These are the activations of a small network on made-up records, seen along a few directions, one row for each record.
Each row is followed by the record's values for the fields Vuz, Diviv, Pote, Reto, Fod, Dudo, Dus, Tis.
Not every record has every field; a missing one is left out.
Other fields move the rows too, some of them a lot.
In the rows, zero is written as 500.
Random noise pushes rows far along 2 fixed directions. That doesn't count. These rows show it; they differ only by the noise:
[441 663 495 601 640 362 629 545 546 443 496 504 687 624]
[472 686 511 353 734 554 702 650 417 659 676 419 628 666]
[677 629 537 574 558 471 617 645 491 418 504 436 605 551]
[422 684 499 446 714 468 678 596 472 586 610 461 663 663]

[484 469 545 424 455 570 528 515 413 476 528 469 492 477] => Vuz is d2, Diviv is n1, Pote is t1, Reto is l2
[234 566 496 236 638 636 549 460 356 830 760 385 639 482] => Vuz is d1, Diviv is n2, Pote is t1, Reto is l1, Fod is f2
[562 468 508 692 449 439 438 453 598 335 329 597 465 499] => Vuz is d2, Diviv is n1, Pote is t2, Reto is l2
[478 447 510 570 434 468 459 444 484 493 538 533 408 447] => Vuz is d1, Diviv is n2, Pote is t2, Reto is l2, Dudo is p1, Dus is u2, Tis is v1
[513 461 520 325 594 743 514 540 430 735 660 443 450 476] => Vuz is d2, Diviv is n2, Pote is t2, Reto is l2
[578 468 516 530 441 485 554 529 492 419 523 391 540 537] => Vuz is d2, Diviv is n2, Pote is t1, Reto is l1, Fod is f2, Dudo is p2, Dus is u1, Tis is v1
[402 518 448 548 594 411 451 470 556 512 474 640 406 678] => Vuz is d1, Diviv is n1, Pote is t2, Reto is l2, Dudo is p1, Dus is u2, Tis is v1
[389 527 519 544 450 398 541 481 438 419 471 517 616 429] => Vuz is d1, Diviv is n1, Pote is t1, Reto is l2
[647 567 418 520 466 482 554 559 539 379 456 576 342 676] => Vuz is d2, Diviv is n1, Pote is t2, Reto is l1, Fod is f2, Dudo is p1, Dus is u2, Tis is v2
[525 500 471 619 469 434 398 426 573 454 492 538 421 530] => Vuz is d1, Diviv is n2, Pote is t2, Reto is l1, Fod is f2, Dudo is p1, Dus is u2, Tis is v2
[467 462 453 653 459 401 414 421 603 361 297 547 448 497] => Vuz is d2, Diviv is n1, Pote is t1, Reto is l1, Fod is f1
[561 449 442 484 583 571 359 505 548 629 466 467 495 445] => Vuz is d1, Diviv is n2, Pote is t1, Reto is l1, Fod is f1
[580 525 453 407 666 637 419 613 503 630 502 453 547 488] => Vuz is d1, Diviv is n1, Pote is t1, Reto is l1, Fod is f1
[158 655 426 625 679 374 512 390 604 550 465 595 761 547] => Vuz is d1, Diviv is n1, Pote is t2, Reto is l1, Fod is f2
[705 524 545 227 443 550 739 630 342 493 646 443 430 604] => Vuz is d2, Diviv is n2, Pote is t1, Reto is l2, Dudo is p2, Dus is u2, Tis is v2
[646 408 556 499 363 626 456 578 399 517 554 373 553 236] => Vuz is d1, Diviv is n2, Pote is t1, Reto is l2
[348 457 540 555 364 305 545 396 573 400 430 554 486 553] => Vuz is d2, Diviv is n2, Pote is t1, Reto is l2, Dudo is p2, Dus is u1, Tis is v1
[538 479 500 571 541 551 410 492 551 560 493 524 581 393] => Vuz is d1, Diviv is n2, Pote is t2, Reto is l2
[431 511 503 389 598 504 560 558 476 615 603 466 663 523] => Vuz is d1, Diviv is n2, Pote is t1, Reto is l2, Dudo is p2, Dus is u2, Tis is v1
[388 581 564 330 510 479 696 658 381 580 646 411 558 545] => Vuz is d1, Diviv is n1, Pote is t1, Reto is l2, Dudo is p2, Dus is u1, Tis is v2
[623 548 496 410 576 710 504 594 464 620 547 452 440 555] => Vuz is d2, Diviv is n1, Pote is t2, Reto is l1, Fod is f2
[473 489 475 641 496 394 364 492 643 428 406 637 387 613] => Vuz is d1, Diviv is n1, Pote is t2, Reto is l2, Dudo is p1, Dus is u1, Tis is v1
[565 559 528 479 579 495 626 585 518 454 487 534 522 616] => Vuz is d2, Diviv is n1, Pote is t2, Reto is l2, Dudo is p2, Dus is u2, Tis is v1
[229 466 484 454 494 458 529 418 417 645 583 483 598 429] => Vuz is d1, Diviv is n2, Pote is t1, Reto is l2
[692 550 458 574 662 576 356 583 634 529 373 552 491 510] => Vuz is d1, Diviv is n1, Pote is t2, Reto is l1, Fod is f1
[479 373 514 487 346 521 495 436 418 509 502 463 391 436] => Vuz is d2, Diviv is n2, Pote is t1, Reto is l2
[615 491 489 813 468 371 348 475 671 278 261 632 594 440] => Vuz is d1, Diviv is n1, Pote is t2, Reto is l2
[522 498 593 396 426 479 639 556 364 499 642 388 559 419] => Vuz is d1, Diviv is n2, Pote is t1, Reto is l2, Dudo is p2, Dus is u2, Tis is v2
[537 464 548 520 472 483 499 510 612 514 468 542 418 560] => Vuz is d2, Diviv is n2, Pote is t2, Reto is l2, Dudo is p2, Dus is u1, Tis is v1
[513 412 488 646 342 500 397 412 547 408 419 445 540 368] => Vuz is d2, Diviv is n2, Pote is t1, Reto is l1, Fod is f2
[419 387 505 497 450 573 451 456 482 548 532 449 536 395] => Vuz is d2, Diviv is n2, Pote is t1, Reto is l2
[406 442 426 623 373 327 516 397 579 257 447 591 525 485] => Vuz is d2, Diviv is n2, Pote is t1, Reto is l2, Dudo is p1, Dus is u2, Tis is v2
[471 601 455 567 696 396 556 494 667 446 373 597 519 684] => Vuz is d2, Diviv is n1, Pote is t2, Reto is l1, Fod is f1, Dudo is p2, Dus is u2, Tis is v1
[533 527 492 626 484 548 425 486 550 540 486 464 620 346] => Vuz is d1, Diviv is n2, Pote is t2, Reto is l1, Fod is f2
[412 527 512 469 459 513 493 432 459 474 498 476 518 527] => Vuz is d2, Diviv is n1, Pote is t1, Reto is l1, Fod is f2

Here are new rows. What are their fields?
[506 488 523 534 433 478 510 548 428 450 470 477 570 397] => Vuz is d1, Diviv is n1, Pote is t1, Reto is l2
[459 492 554 299 502 634 584 542 341 585 623 433 461 512] => Vuz is d2, Diviv is n1, Pote is t1, Reto is l2
[550 503 491 598 572 466 419 489 737 491 379 541 452 543] => Vuz is d2, Diviv is n2, Pote is t2, Reto is l1, Fod is f1, Dudo is p2, Dus is u1, Tis is v1
[824 392 561 397 316 698 531 692 323 397 577 378 273 427] => Vuz is d2, Diviv is n1, Pote is t1, Reto is l2, Dudo is p1, Dus is u2, Tis is v1
[426 529 444 682 604 431 388 402 670 506 392 554 612 392] => Vuz is d1, Diviv is n2, Pote is t2, Reto is l1, Fod is f1
[542 387 528 413 432 669 476 530 416 584 584 396 492 365] => Vuz is d2, Diviv is n2, Pote is t1, Reto is l2
[680 497 475 578 425 539 413 586 484 456 404 459 521 458] => Vuz is d1, Diviv is n1, Pote is t1, Reto is l1, Fod is f2
[535 499 501 429 522 603 410 496 465 628 578 423 592 442] => Vuz is d1, Diviv is n2, Pote is t1, Reto is l1, Fod is f2
[520 452 534 391 459 635 544 569 378 529 564 426 481 452] => Vuz is d2, Diviv is n1, Pote is t1, Reto is l2
[436 621 487 386 514 387 679 451 511 417 567 513 626 636] => Vuz is d2, Diviv is n2, Pote is t1, Reto is l1, Fod is f2, Dudo is p2, Dus is u2, Tis is v2
[589 517 456 639 577 485 416 474 647 415 314 582 423 550] => Vuz is d2, Diviv is n1, Pote is t2, Reto is l1, Fod is f1
[522 346 508 618 302 464 433 417 492 413 403 490 422 401] => Vuz is d2, Diviv is n2, Pote is t1, Reto is l2
[420 496 493 465 550 550 516 482 452 668 575 505 517 450] => Vuz is d1, Diviv is n2, Pote is t2, Reto is l2
[594 557 550 490 402 560 515 564 387 446 526 396 598 365] => Vuz is d1, Diviv is n1, Pote is t1, Reto is l1, Fod is f2
[577 503 547 463 450 536 498 567 407 456 508 476 559 416] => Vuz is d1, Diviv is n1, Pote is t1, Reto is l2
[646 676 456 430 636 388 632 644 561 373 445 546 652 606] => Vuz is d1, Diviv is n1, Pote is t1, Reto is l1, Fod is f1, Dudo is p2, Dus is u2, Tis is v2
[301 481 510 516 445 383 539 382 466 424 450 561 484 568] => Vuz is d2, Diviv is n1, Pote is t1, Reto is l2
